A small network was trained on made-up records. Each row is its average activation on records with the value named, seen along a few directions.
Values that are neighbours, or in one group, have similar rows; names and order tell nothing.
Random noise pushes rows far along 14 fixed directions. That doesn't count. These rows show it; they differ only by the noise:
[ 386  -26 -342  309 -168 -246   53  343  218  285  -17 -263   53 -190
  184    9 -242 -323 -281  305 -235  136 -194   26   22 -231 -211  188]
[-221 -350   34 -212 -471   74 -154   10   77 -107   40  -79   85  145
 -369  105 -159  244  160   38 -104   96  149  191  -32    7  231  118]
[-205   60    6  402   82  -93 -144  -46    2 -225  -88   58    2  -97
  328  -42   30 -205 -148   45 -100 -258 -205  278  -56   13 -343 -173]
[-390  370    2   84   92    1  154 -305  268  378  -70  151  -49  280
 -170  311 -103   95 -216 -135  470  304  661  -25   66  607   53   -1]
[ -83 -258  -71  286  -60  169   22  277   -4 -271  -56  230  -47  -53
  360  -73 -170  174  113  -87 -366  -93   10  667  312   10   84   76]
[ 277  457 -153  215 -369 -112  440  232   -3  297 -103  594  214   37
  233  305  -23 -222  436  171  281  -93  136  361   -9    7  -82  108]
[-188  108  108  113   90   97 -113  245 -166 -536 -124 -193  -84 -311
  408  170  -14 -107  382 -455 -171 -178 -307  216  308 -112   69  -48]
[ -85  -47  156   43 -264  144  158 -142 -293 -107  -76   -6  -18  166
 -132   94 -167  230   57   28  271   73 -232 -113   70 -131 -195 -305]
[ 213  201 -209  200  335   -3  459  138 -155   22   17  272   25 -159
  131  103  380 -244  -65   19 -155 -298  373   42  -29 -124   81  -18]
[ 339 -371 -801  633  572   45    0   66   -2  687  788 -494  -56  254
 -144  134 -133  613 -200  -76 -690   96  501   22   30   18   56  122]
[ 142  -83 -179  -32  344  446  293  -14 -168  223   84  253  133   55
  -32 -157 -169  318    2  137  -49  147  357 -120    1 -335 -126 -437]
[ 142  -79 -175  161  131  -94  -73 -331 -178   58   62  -60  112  197
   62  188  155   65  -74  -63  -11 -105  139  -12  -32  101   99  149]
[  70  102   17   34   98   99 -101 -196   77   67 -186  -92  321  121
  170  258 -211  -57 -304   13  243  138  -76 -180  114 -159 -175   -3]
[-197 -152  102   36  146  -82 -293  382   65 -100  259 -321  123 -218
  257 -101 -254 -136  305   11 -305  -38 -282   63   -5 -140  -44 -116]
[  30   67 -405  125  -16  155  -53  -64 -134 -285 -388 -242  134 -294
  136  317  -34 -211  -64 -184  -73   52  233  -18   33 -404  -97  -93]
[-109 -127  -14    3   27   51 -211  108  113  165  368  -36  292  179
  -45  166 -169  221  311   -1 -159  -56   89  160  -63  -13   83   53]


C, 10 values:
c5: [-291  233  228 -139   91   70 -410 -106  354   92  254  -33   75  136
 -327  -83   18  143  -11  -69  -20 -234 -244  -94 -315   42 -284 -176]
c9: [   8 -114  -29 -123 -311   -1   37   10  142 -155 -599  -83   52  -92
  -62   98 -204 -183 -674  241  330  400   37 -211   95 -251 -192  150]
c4: [  75    2 -125  137  376  -90  -14  423  -63  153  218 -106 -196 -189
  437 -278 -264   53  339 -184 -187  214  -71   66  203  183    3  -54]
c3: [-198   88  -15  226  219 -119  267  560   15 -236   23   48 -156 -247
  185  191  200 -207   11 -213 -234 -213  200  307  183   75  160  251]
c8: [-313 -341  516 -115  101   69  203  251   85 -167  120  160 -126    2
  -42 -358  156   97 -331  207  -59 -149  -89   11   98   61  149 -100]
c10: [ -48  218 -175  485 -127  219  246   35   75 -103 -194   -9 -518  -89
   50  -16 -125  306 -236 -318  -65   95 -109  275  345  160 -302 -169]
c1: [  82  385  -54   48  138  207  163   51  -48   73  118   32  -95  -11
 -270  151   53  124  -32 -229    3  -54  -62  -85   41 -114 -165 -156]
c6: [-182  206  277  168  103   19  286  249  -74 -125  212  246 -422 -254
   49 -504   62  -83  266   10  -86 -164 -327  190  -17  108 -193 -447]
c7: [ 638  159 -131  155  119 -109 -338  -23   77  261  199  -89  147  158
  233  131  161   39   30   35   51 -279 -791 -227 -112 -337 -354  303]
c2: [ -35  180   29   80  701 -218 -418 -331 -191   37   44  -22  287  -77
  755 -147   69 -338  290  -83  260  -51   29 -170 -109  186  -49 -117]
The values of C form a tree with 2 forks.
List every value one step from c8, in the order listed.
Answer: c2
List every value one step from c5, in the order listed.
Answer: c4, c10, c1
List every value one step from c7, in the order listed.
Answer: c9

G, 20 values:
g1: [ 173 -125 -274 -194    1   93  -16  126  -74  330  233  -49  186  -38
 -154 -146 -265  114  436  192 -131  217  231 -126 -254 -288  -22 -233]
g11: [ 260   72  284 -323   90   63  -22  321  -71 -213  -24  132  163 -182
  368  -63   59 -168  452  -98  -86 -188 -436    9  148 -255  164  140]
g17: [   9  184  217 -119  426  210   51 -220  314 -193 -193  178 -267   24
   43  -59  348   42 -585 -361 -111 -138  100   41  369  344  283  307]
g4: [-215  115   34  188  335  -34 -509 -424 -258  -14  338    5  363  148
  330  -17  -38   40  612 -142   24 -309 -155  113 -323   70 -263 -412]
g15: [-353 -549  427  234  108 -389  -59 -308 -228 -280  -82 -126  -97  137
  232 -450   14 -263 -715  411  103  -34 -240  -57  -21  368  -58 -120]
g16: [ -58  412  -67  -28  413  499  144  111  463  248  -43  147   83 -160
  -12  -47 -232   57 -257  -91  -44  168  265  -94   92 -234 -316 -392]
g20: [ 154 -354 -157  263  537  -93    0  -77 -325  248  178  106  547  208
  502   12 -149  -43 -129  379   79   19  306  -94 -128 -185 -136 -103]
g8: [ -24 -193  115  -12 -389   -4  -60   60 -201 -269 -414   90  459  124
  313  367 -346  -90   23   94  366  164 -148  176  236 -241    4  189]
g6: [-192  309  115  102 -108 -189  139  252  116   57 -327  -68  273 -161
  278  322 -289 -520 -206  208  509  226  -48 -217   39 -140 -300  -83]
g2: [ 409   24 -328  179  179  370 -229 -491  305  422  185 -134   82  393
 -386  141  -52  592 -655  -70 -131   53  -93 -183   24 -174 -306   77]
g10: [   2 -115  -34  -45  607  503 -503 -315  131 -246  -77  133    0  -65
  385 -459  -83  315 -103 -290 -440  -80 -131  271  161  -84  -92 -204]
g14: [ 201 -686  286 -607  -23 -270 -394  140 -263 -515 -374 -108  276 -280
  685 -445 -145 -484  295  144 -148  203 -253   58  195  -39  668  440]
g5: [ 331  385  113 -170  275  352  154 -207  -11  166  -14   95 -104  232
 -100  186  112  387 -106 -337  278   22 -244 -360  259  -64  -75   27]
g13: [  93 -112  100  202  370  -72  100  480  169  522  699  -68  -23  157
   -9 -282 -273  267   -4  248 -294   17 -246  -54   -5   37 -163  -87]
g18: [ 257  -95 -423  287 -354 -167 -225 -415  -84  247  -29  -94  129  227
  -91  140  -50   85  -95  247  111   51  -21    8 -307  -93 -312   32]
g19: [ 557 -413 -324  -21  418 -151  261    9 -124  335  216 -297 -274 -167
  -90 -604  114 -112 -494  332 -477  189  175 -396  -52  -67  216   -4]
g7: [ 202  341  268 -306    6  -98  152  164   90  282 -162  287  104 -148
  469 -299 -288 -381  402  228  393  287 -218 -148   78   61  -30 -112]
g9: [  67 -200 -379   67  115  173 -368  -81 -274  -92   55 -137  -32 -103
  139 -104  -59  316  429 -161 -228   31  -39   87 -115 -253 -120 -179]
g12: [   8 -215  -11  -28 -385  156  183  345  -63 -137  -68 -170   38   -5
 -120  291 -264  202   83  -80   -8  209  -18  104  343 -218  225  178]
g3: [ 112  305   55 -182  363   34 -709 -318  820  290  -37   54 -170   62
  108 -349   87   68 -445 -107 -104   12 -331  -24  -73  341 -226  318]
Each value of G is a pair of two hidden parts, and every pair occurs once (5 first parts, 4 second parts).
g6 and g9 share the first part; g6 and g14 share the second. Which value has the first part of g14 and the second part of g9?
Answer: g8
g18 and g7 share the first part; g18 and g2 share the second. Which value has the first part of g2 and the second part of g7?
Answer: g19
g20 and g3 share the first part; g20 and g1 share the second. Which value has the first part of g1 and the second part of g3?
Answer: g13
g12 and g15 share the first part; g12 and g10 share the second. Which value has the first part of g10 and the second part of g15?
Answer: g4
